A small network was shown many inputs. Here are its activations along a few directions, one row for each input.
Each table varies a few parts of the input and shows all the possible inputs, shuffled.
A made-up example of a description, with smaller parts first: one of 6 places along a line, together with either a single point or one of 9 places around a ring or (one of 2 separate values, together with one of 5 places around a ring).
Shared parts are said once, and a part with two or three values counts as separate values.
(in the rows, 128 means zero)

Other details of the inputs shift rows strongly along two fixed directions, in all tables alike. That doesn't count.

Table:
r1: [127 129 129 161 143 108 106 139 137 140 159 121 105]
r2: [126 130 130 165 132 117  98 133 140 135 151 113 101]
r3: [122 126 139 161 144 120  93 127 156 127 140 112 102]
r4: [ 76 102 138 153 150 117 113  93 119 146 137 128 103]
r5: [119 127 127 160 139 123  91 138 129 123 152 112 103]
r6: [144 142 126  36 116 202 193 163 124 161 138  62 180]
r7: [187 189  87  97  87  76 174  97  86  36  72 224 143]
r8: [183 191  78 101  90  74 186  91  90  29  77 210 144]
r9: [129 136 130 169 154 114 112 141 128 147 154 127 102]
r10: [151 137 145  31 106 204 186 165 123 183 131  83 187]
r11: [125 139  70 114  75  80 184  69 123  37  48 211 153]
r12: [128 121 142 162 139 110 105 136 136 148 160 135 111]
r13: [124 125 136 154 135 126  81 144 125 130 147 125 103]
r14: [ 84  96 120 165 156 117 107 104 120 143 127 122 125]
r15: [ 74  78 123 165 147 103 113 126 142 134 118 118 125]
r16: [130 128 144 170 150 115 112 138 127 155 155 142 109]
r17: [149 136 148  36  96 213 177 160 126 179 124  74 183]
r18: [122 118 155 153 141 125  79 134 143 134 134 134 110]
r19: [121 122 144 148 146 129  78 138 140 121 136 124 105]
r20: [151 138 144  45  94 206 194 149 139 175 129  68 181]
r21: [123  82 112  51 106 206 197 137 146 159  97  63 166]
r22: [138 143  92 102  94  59 186  51  92  46  60 198 155]
r23: [124 118 152 162 140 121  94 125 156 134 140 126 109]
r24: [129 129 146 161 150 120  97 148 114 155 147 150 111]
r25: [116 123 135 156 151 126  87 132 144 115 142 111 104]
r26: [124 124 135 151 146 117  87 150 122 135 155 134 106]
Description of these inputs: either one of 6 places along a line or (one of 4 places along a line, together with one of 5 places around a ring).
A walk changes only the place on the ring of 5. It starts at r24 and steps to r16. List the rest of the walk in order. -> r9, r8, r7
A walk changes only the place on the line of 6. It starts at r21 and steps to r11. List the rest of the walk in order. -> r15, r14, r22, r4

Table:
r27: [161 158 121 160 119  84  91 119 123  78 132 177  99]
r28: [158 152 139 115 122 138 140 145 122 140 141 129 132]
r29: [121 132 113 173 140  70 101  98 117  81 118 172 101]
r30: [126 125 134 107 118 144 130 124 132 126 119 119 134]
r31: [121 125 104 184 139  71  97 115 124  81 121 172  95]
r32: [131 124 122 117 119 137 143 135 143 127 121 117 138]
r33: [120 126 130 111 127 135 144 123 117 140 127 128 140]
r34: [128 128 133 113 123 135 140 120 138 130 122 114 140]
r35: [125 125 136 114 124 138 143 121 128 142 123 129 137]
r36: [147 155 123 181 134  66  89 124 109  97 144 182  92]
r37: [130 120 132 109 115 145 126 132 131 128 115 124 137]
r38: [130 122 119 120 123 136 151 133 134 136 124 122 135]
r39: [123 123 130 111 129 142 134 133 120 132 116 129 142]
r40: [127 130 126 119 121 138 141 124 140 129 124 112 136]
r41: [ 55  60 182 223 213 153  30 171 157 239 215  51  70]
r42: [121 129 117 119 127 134 150 124 120 135 130 116 138]
r43: [127 128 121 115 119 142 135 125 135 121 123 107 131]
r44: [151 156 131 111 131 141 129 149 120 132 139 125 132]
r45: [129 120 135 115 121 140 140 128 126 144 118 134 141]
r46: [127 128 123 121 125 137 150 122 131 137 126 117 134]
r47: [131 121 117 114 118 141 136 136 139 120 122 111 132]
r48: [158 152 142 115 121 141 130 145 133 131 142 125 133]
r49: [120 122 119 182 132  67  93 105 110  96 121 191 103]
r50: [120 128 130 108 131 141 138 126 121 130 120 124 138]
r51: [126 127 139 111 120 139 135 123 137 133 120 124 139]
r52: [122 126 125 114 131 131 148 121 118 137 129 118 140]
r53: [122 131 117 115 132 140 145 127 125 125 123 112 136]
r54: [128 125 128 110 122 139 134 122 133 123 122 109 133]
r55: [124 122 114 120 127 132 149 136 124 135 130 120 137]
r56: [130 122 138 113 117 141 132 131 136 135 115 129 144]
Describe the family of inputs behind these rows. -> one of 5 places around a ring, together with either a single point or one of 5 places along a line
Changing only the place on the ring of 5 turns r56 into r49. The same change can be made to r40. Which row results? -> r42
A walk changes only the place on the line of 5. It starts at r38 and steps to r46. List the rest of the walk in order. -> r41, r35, r45
Which other rows agree with r37 in the place on the ring of 5? List them by row number. -> r27, r30, r43, r47, r54
